A small network was shown many inputs. Here are its activations along a few directions, one row for each input.
Each table varies a few parts of the input and shows all the possible inputs, shuffled.
Descriptions start from the smaller parts, as in this example, which fits no table here: ring(5) and (point or line(11) or (values(2) and line(6))).
Shared parts are said once, and a part with two or three values counts as separate values.
(in the rows, 128 means zero)

Rows:
row 1: [ 92 156 130 145 181 172  67 136 142 150 154  74 177]
row 2: [103 154 118 145 141 137  81 116  98 129 191  83 214]
row 3: [175  85  74 154  37  49 206  80  46  68 152 157 131]
row 4: [136 128 127 137 125 131 111 113 110 120 151 122 136]
row 5: [ 88 162 150 108 194 182  86 174 214 177  98 106 120]
row 6: [159 103 107 145  74  73 159  85  64  99 171 126 160]
row 7: [ 72 169 126 149 205 178  45 142 148 168 143  62 195]
row 8: [106 161 154 106 173 169  98 171 197 160  95 126 107]
row 9: [152 104 146 118  97 105 172 127 120 119 103 158  80]
row 10: [ 65 164 145 127 203 182  54 165 184 185 116  75 163]
row 11: [128 136 152 102 143 144 133 149 180 144  91 159  82]
row 12: [165  96 120 114  83  89 229 140 130  97  62 215  24]
row 13: [119 141 152 101 161 155 113 159 194 147  90 141  94]
row 14: [ 69 175 146 111 216 187  63 180 220 196  89  92 136]
row 15: [180  89  90 148  58  73 206 101  67  74 115 172  80]
row 16: [178  95 104 141  73  90 186 101  78  92 124 161  98]
row 17: [111 155 132 141 159 158  78 134 124 134 152  92 163]
row 18: [165  92 128 120  77  98 199 124 109 107  95 181  68]
row 19: [145 113 103 136  92  92 132  87  72 105 178 115 173]
row 20: [ 84 152 150 123 179 177  77 159 178 166 125  88 146]
row 21: [140 114 142 111 113 123 143 127 131 124 109 146  93]
row 22: [151 117 119 132 112 115 130 106  97 109 139 128 123]
row 23: [117 131 150 116 146 149 102 145 158 138 119 122 120]
row 24: [118 133 114 140 128 120  94 106  96 117 188  95 199]
row 25: [125 135 129 136 146 142  91 123 123 122 149 106 149]
row 26: [173  90  88 148  53  66 185  80  56  87 161 147 149]
row 27: [164 107 123 139  94  97 159 105  87 103 133 139 110]
row 28: [103 150 153 120 158 163  88 157 160 150 123 108 133]
row 29: [167  85 115 127  63  82 219 125  98  89  88 192  50]
row 30: [130 126 112 140 107 108 113  96  84 116 190 111 186]
row 31: [163 103 132 106  95 106 210 138 143 115  67 203  43]
row 32: [152 116 150 104 114 113 184 141 154 127  74 179  56]
row 33: [126 125 150 116 126 138 122 135 145 135 121 139 107]
row 34: [ 64 167 114 154 188 160  49 122 121 162 180  56 247]
row 35: [ 84 155 117 149 164 152  71 117 115 144 192  66 228]
row 36: [141 125 145  97 130 131 154 141 165 133  79 166  68]
The inputs of row 2 and row 17 match in every part but one. If row 3 is changed in the same way as row 2 into row 17, which row does it become?
Answer: row 15
What do these inputs look like to the network?
Answer: line(4) and line(9)
Which other rows does row 31 become when the line(4) part takes its other values? List them by row number.
Answer: row 16, row 18, row 26
Start at row 14 and move only the line(9) part, one step at a time. The first step leads to row 5. Which rows follow, in order?
Answer: row 8, row 13, row 11, row 36, row 32, row 31, row 12
Which other rows does row 33 become when the line(9) part takes its other values? List them by row number.
Answer: row 9, row 10, row 18, row 20, row 21, row 23, row 28, row 29
